Each row below holds a small network's activations on one input, seen along a few directions.
In each table, some parts of the input vary, and every possible input appears once, in random order.
A made-up example of a description, with smaller parts first: one of 2 separate values, together with either a single point or one of 11 places along a line or (one of 4 places along a line, together with one of 5 places around a ring).
Shared parts are said once, and a part with two or three values counts as separate values.
In the rows, zero is written as 128.

Other details of the inputs shift rows strongly along two fixed directions, in all tables alike. That doesn't count.

Table:
x1: [137 141 137 100 169  76 129 146  91 112 108 145 161 139  79]
x2: [116  92 126 139 133 167 101 116 161 111 130 132  87 104 135]
x3: [151  90 141 108  97 145 122  81 163  86 163 122 100  29 112]
x4: [110 124 114 150 118 170 133 137 143 169 138 113  96 166 168]
x5: [141 123 136 133 103 143 118 121 133 121 134 130 122 106 133]
x6: [151 157 133 103 134  83 123 118 111 114 132 132 164  94  83]
x7: [103 166 121 132 145  97 169 166  88 185  95 114 164 237 151]
x8: [155 144 134  93 133  85 139 128 101 118 147 132 149 104  79]
x9: [171 163 144  80 147  55 129 109  97  95 140 139 179  67  48]
x10: [132 108 136 119 115 147 137  93 152 114 152 118 103  88 122]
x11: [139 110 139 128 119 164 120  87 161  98 167 127  96  71 133]
x12: [121 166 110 114 136  85 139 157  95 163 115 122 169 167 112]
x13: [104 123 122 164 126 169 138 129 148 161 133 110 111 178 177]
x14: [131 134 126 107 152  80 113 144 100 112 101 141 161 119  90]
x15: [ 90 115 104 175 132 175 118 159 145 163  89 131  91 203 191]
x16: [134 110 133 130 145 141 123 123 137 104 126 147  93 120 116]
x17: [108 122 108 154 104 166 125 143 139 168 129 115 107 164 172]
x18: [122 167 119 122 137  84 136 147  93 142 111 127 181 162 129]
x19: [125 165 127 123 130  88 140 155  89 137 108 130 181 162 128]
x20: [129  98 137 146  98 164 125 114 153 116 147 123 110 100 150]
x21: [148  72 145 115 115 154  95 101 156  67 146 147  91  32 102]
x22: [137 154 128 112 135  68 139 137  98 126 121 125 187 125  99]
x23: [138  93 140 124  91 159 129 104 154 105 147 120 101  76 138]
x24: [122 121 139 146 127 148 143 125 139 141 141 120 117 154 150]
x25: [118 117 136 151 119 179 132 114 152 133 149 124  92 147 170]
x26: [ 99 132 112 174 110 179 123 146 142 181 111 115 109 201 199]
x27: [126 141 120 125 144  96 128 163  98 126  86 148 150 155 114]
x28: [ 85 129 114 179 121 176 136 145 151 184 117 106 112 211 202]
x29: [130 131 134 142 124 156 133 125 135 145 136 127 112 154 148]
x30: [121 107 119 140 136 154 111 121 153 112 120 140  89 113 131]
x31: [144 157 131 101 139  83 129 116 110 106 137 132 168  94  92]
x32: [136 108 127 129  95 153 122 128 141 128 147 125 105  97 138]
x33: [152  87 138 116 136 153 107  87 166  70 151 149  74  38  94]
x34: [122 169 117 105 143  67 153 150  91 153 103 114 186 170 111]
x35: [132 144 129 102 170  74 124 143  94 116 105 140 163 133  80]
Description of these inputs: one of 5 places along a line, together with either one of 2 separate values or one of 5 places around a ring.
Question: The inputs of x30 and x33 match in every part but the place on the line of 5. If x28 is changed in the same way as x30 into x33, which row does it become?
Answer: x13
Question: Which other rows agree with x32 in the place on the line of 5? List them by row number.
Answer: x5, x19, x20, x21, x23, x27
Question: Change only the choice among 2 separate values in x15. List by row number the other rows that result.
Answer: x14
Question: Change only the place on the line of 5 in x12. List by row number the other rows that result.
Answer: x4, x8, x17, x32

Table:
x36: [129 107 137 135 125 165 118 105 158 119 159 121  98 104 135]
x37: [128 123 122 131 126 134 118 138 128 119 109 142 116 124 126]
x38: [144 117 144 122 134 136 123 110 137  93 134 145 112  92 110]
x39: [157 122 142 110  88 124 129 100 134 112 154 119 133  66 114]
x40: [155 102 150 109 140 133 120  84 154  73 156 141  97  52  90]
x41: [116  98 116 151 121 173 103 117 167 118 123 133  81 109 155]
x42: [144  97 133 113 107 134 110 116 143  92 141 134 114  60 108]
x43: [150 101 145 104 138 134 119  79 154  85 165 129 107  48  88]
x44: [116  77 136 148 113 187 114  98 174 107 142 124  79  95 158]
x45: [121 150 123 129 111 124 157 132 119 151 137 112 145 156 155]
x46: [132  96 143 133 119 168 121 104 158 108 158 126  93  97 136]
x47: [142 136 140 108 134  88 124 130 108 101 125 134 167 101  95]
x48: [112 113 119 152 125 178 125 139 147 148 118 133  80 165 161]
x49: [127  61 130 136 100 189 106  95 182  95 149 128  60  55 141]
x50: [ 95 122 109 159 124 174 127 154 142 180 121 113  99 197 180]
x51: [135 123 130 128 101 165 137  86 162 126 182 109  98  86 146]
x52: [104 129 122 168 103 170 151 139 142 174 129 106 118 192 193]
x53: [121 123 121 115 141 111 137 140 117 137 116 126 130 142 114]
x54: [106 135 121 165 111 173 145 125 150 178 147 101 112 181 183]
x55: [120 139 119 121 132 100 138 167  99 148 103 128 154 169 126]
x56: [131 166 127 121 119 105 148 134 105 174 133 107 160 169 130]
x57: [114 130 114 137 139 120 127 149 121 136  95 134 126 160 138]
x58: [100 132 106 160 122 151 113 166 123 165 101 128 124 186 173]
x59: [133 114 131 131  88 162 134  94 159 114 166 114 107  80 155]
x60: [105 129 113 146 145 141 137 153 128 159 102 129 107 194 154]
x61: [102 166 109 147 113 128 145 143 119 172 121 107 158 186 178]
x62: [141 172 121  98 163  63 133 150  84 132 105 142 168 143  73]
x63: [157  94 137 109 109 131 103 107 139  76 150 146 108  35  94]
x64: [123  87 134 155 121 193  99  89 186  96 145 133  70  81 156]
x65: [172 128 141  79 137  74 122 116 108  70 129 155 143  43  47]
x66: [137 175 128 111 160  64 123 144  87 117  96 146 188 138  88]
x67: [153 165 140  90 156  41 138 150  67 107 112 146 199 125  66]
x68: [137 109 128 119 134 125 125 125 135 105 122 140 107 101 111]
x69: [ 95 136 118 160 128 149 120 151 129 160 107 119 139 190 176]
x70: [155 129 143  86 145  69 114  99 118  71 135 138 167  38  56]
x71: [116 135 130 124 149 104 144 143 107 138 105 126 153 167 126]
x72: [149 147 139 105 142  72 123 136  91 100 120 145 176 106  85]
x73: [148 139 137 104 111 113 149  99 129 114 168 118 137  84 113]
x74: [ 94 126 107 147 141 148 134 151 130 177 110 114 111 197 160]
x75: [147 175 120  91 156  39 121 152  76 111  91 150 194 114  60]
x76: [147 144 130  90 140  68 135 144  93 117 123 134 165 111  73]
x77: [114 181 121 134 135  85 167 161  86 184 109 111 188 219 141]
x78: [125 135 133 128 152 111 136 134 118 121 110 136 137 151 123]
x79: [103 147 115 164 108 148 137 141 133 173 121 107 145 183 182]
x80: [133  92 140 148 115 188 106  98 171  93 142 140  75  83 146]
x81: [131 136 120 114 127  98 114 142 114 121 116 131 156 111 107]
x82: [103 138 119 161 131 148 115 152 123 154 109 130 137 185 171]
x83: [133 154 135  97 165  59 147 139  87 125 112 131 179 143  81]
x84: [146 108 142 126  87 167 134  94 156 131 169 112  95  90 141]
x85: [123 157 125 137 116 103 149 142 108 154 120 115 171 164 141]
x86: [105 120 112 158 126 173 121 150 138 168 128 124  94 182 171]
x87: [132 122 135 137 139 161 118 108 151 118 143 135  96 117 129]
x88: [ 99 126 120 165 149 174 129 129 152 159 122 121  91 191 175]
x89: [122  82 122 135 110 169 102 104 170 107 138 126  85  71 137]
x90: [139 101 140 136  80 177 133 101 158 134 160 111  92  99 157]
x91: [133 144 137 112 142  88 138 145  98 123 116 131 169 143 107]
x92: [151 116 130 103 143 116 118 102 142  94 146 138 105  64  81]
x93: [102 138 124 160 144 161 136 147 129 162 106 130 110 209 169]
x94: [128 147 130 130 148 117 127 137 113 139 132 130 142 153 122]
x95: [122 135 131 138 139 131 133 144 114 143 125 131 132 169 140]
x96: [129 140 121 121 138 104 133 159  99 144 115 136 143 159 116]
x97: [155 182 132  88 121  39 138 134  77 134 120 121 213 112  77]
x98: [142 108 130 119 118 130 120 134 124 110 134 140 115  98 114]
x99: [137  96 131 108 124 125 126 117 136 102 132 131 111  82 104]
x100: [102 143 120 153 150 127 134 152 118 151  90 130 139 202 160]
Question: Describe the family of inputs behind these rows.
Answer: one of 5 places along a line, together with either one of 3 separate values or (one of 2 separate values, together with one of 5 places around a ring)
Question: The inputs of x76 and x42 match in every part but the place on the line of 5. If x48 is changed in the same way as x76 into x42, which row does it become?
Answer: x37
Question: The inputs of x60 and x41 match in every part but the place on the line of 5. If x93 is changed in the same way as x60 into x41, which row does it become?
Answer: x66
Question: Change only the choice among 2 separate values in x95. List by row number the other rows that result.
Answer: x96
Question: Start at x91 and move only the place on the ring of 5, one step at a time. The first step leads to x71. Which rows follow, in order?
Answer: x78, x38, x67
Question: Change only the choice among 2 separate values in x42. List by row number the other rows that result.
Answer: x47
Question: Which other rows agree with x88 in the place on the line of 5? List them by row number.
Answer: x36, x43, x50, x51, x54, x56, x62, x74, x86, x87, x92, x94
